These are the activations of a small neural network, seen along a few directions. Each row is one input.
Each table varies a few parts of the input and shows all the possible inputs, shuffled.
A made-up example of a description, with smaller parts first: one of 8 places around a ring, together with either a single point or one of 9 places along a line or (one of 3 separate values, together with one of 6 places along a line).
Shared parts are said once, and a part with two or three values counts as separate values.
In the rows, 128 means zero.

Rows:
x1: [134 111 133 165 143 136 125 114  94 137  92 109]
x2: [100  82 137 148 133 170 182  96 138 127 125 152]
x3: [169  98 146 153  83 108 122 150 132 115 108  96]
x4: [104 235 110  80 171 151  67 111 161 101 143 159]
x5: [130  82 130 117 120 105 116 144 104 155  99 110]
x6: [123 195 135  99 120  90 101 174 173 116 199 135]
x7: [ 88 207 138 124 164 157 141 112 172 126 205 171]
x8: [152 116 123 152 101 117 102 147  77 142 100  80]
x9: [110  81 126 111 157 124 168 113  98 143 107 132]
x10: [132 117 120 164 132 150 129 122  78 134 106  93]
x11: [126  86 121 165 135 161 183  91 131 131 127 158]
x12: [ 97 230 120  96 155 185 103  79 202  85 169 179]
x13: [111  82 128 128 150 137 142 118 102 146 106 125]
x14: [137  87 113 145 151 128 142 113  94 149 108 132]
x15: [121 118 128 184 115 183 172 100 116 119 125 118]
x16: [158  86 115 133 120  96 116 139  95 158 101 118]
x17: [130  82 128 100 127  92 142 139 100 153 100 117]
x18: [132 217 117  71 109 115  63 144 204  73 162 142]
x19: [ 99  81 136 131 140 156 207  89 133 124 127 159]
x20: [123 112 140 186 126 169 167  91 132 121 112 133]
x21: [167 104 134 151  72 122 126 159 115 113 121  81]
x22: [145  70 141 115  91 109 140 155 141 125 120 113]
x23: [144  69 139  98  98  96 166 150 137 122 122 119]
x24: [110 209 127 100 148  87  79 167 133 146 174 140]
x25: [154 110 136 154 112 104  98 139  94 146  86  95]
x26: [ 95 211 127 108 180 123 105 141 133 142 181 151]
x27: [119 232 109  72 138 113  41 139 162 104 135 147]
x28: [173  74 126 133  92 101 140 151 132 128 123 120]
- What is each input in this table made of? => one of 4 places along a line, together with either one of 2 separate values or one of 5 places along a line
- Changing only the place on the line of 4 turns x13 into x22. The same change can be made to x10. Which row results? => x21
- Change only the choice among 2 separate values in x4. List by row number the other rows that result. => x26
- Change only the choice among 2 separate values in x27. List by row number the other rows that result. => x24
- A walk changes only the place on the line of 4. It starts at x28 and steps to x16. List the rest of the walk in order. => x14, x11

Rows:
x29: [143 217 125  87 104  99  55 167 171 100 166 123]
x30: [181  55 133 146  67  83 123 170  95 138  85  71]
x31: [118  93 130 172 147 167 167  95 106 143 115 139]
x32: [139  37 142 166 110 134 197 111 102 140 100 116]
x33: [116 110 127 144 137 158 163 100 146 125 140 156]
x34: [147 103 128 127 123 106 110 145  94 150 100 105]
x35: [111 174 123 113 148 123  95 136 125 133 145 127]
x36: [108 173 117 118 153 133 113 122 124 131 139 142]
x37: [106 108 125 139 146 176 175  82 143 115 130 156]
x38: [144 119 125 101 114  98 107 149 133 133 125 123]
x39: [121 206 129  76 128 111  79 149 175 110 166 146]
x40: [ 82 200 128 113 163 188 147  83 188  93 171 180]
x41: [104 170 125 130 162 144 126 103 131 131 139 147]
x42: [ 84 164 121 138 172 184 145  76 135 122 133 159]
x43: [158  43 138 135  89  95 147 152  97 149  88  94]
x44: [145  44 139 149  99 113 165 144  98 143 104  96]
x45: [166  47 138 141  85  84 135 163  98 140  83  85]
x46: [142  42 133 154 103 123 183 129  96 140  99 111]
x47: [132 121 126 114 124 116 124 142 134 128 140 125]
x48: [128 208 130  82 123 100  67 160 175 102 163 137]
x49: [ 94 165 123 143 163 165 133  95 137 132 143 159]
x50: [120  27 139 174 119 175 218  84 105 130  94 127]
x51: [152 122 126 107 109  87  94 160 133 124 120 114]
x52: [125 116 128 132 137 136 155 109 139 126 136 144]
x53: [101 205 131 107 153 148 127 109 183 104 177 167]
x54: [167 131 121 112  91  86  83 167 130 122 123 100]
x55: [146 183 118 109 114  93  54 162 121 128 128 102]
x56: [124 172 122  99 137 105  78 144 123 138 129 125]
x57: [130  30 141 179 110 156 206 102 108 140 104 127]
x58: [170 115 124 138 100  93  86 163  91 139  98  81]
x59: [134 105 129 141 133 123 128 137  95 145 116 107]
x60: [127  99 131 159 146 145 159 104  99 143 111 127]
x61: [155 106 129 133 118  94  98 156  94 141  96  96]
x62: [129 120 120 119 129 126 142 127 132 125 135 139]
x63: [ 91 200 130 119 154 170 135 101 191 103 181 180]
x64: [105 208 123  94 144 138 114 127 176 102 176 162]
x65: [131 174 123 105 132  94  66 155 124 130 126 117]
x66: [130 104 123 146 138 134 145 122  93 142 110 121]
x67: [108  91 128 167 156 186 179  76 103 133 104 138]
x68: [108 209 130  90 138 128  97 141 177 105 182 148]
- What is each input in this table made of? => one of 5 places along a line, together with one of 8 places along a line
- Changing only the place on the line of 8 turns x30 into x46. The same change can be made to x29. Which row results? => x64
- Changing only the place on the line of 8 turns x67 into x59. The same change can be made to x42. Which row results? => x35
- A walk changes only the place on the line of 5. It starts at x45 and steps to x61. List the rest of the walk in order. => x51, x65, x48
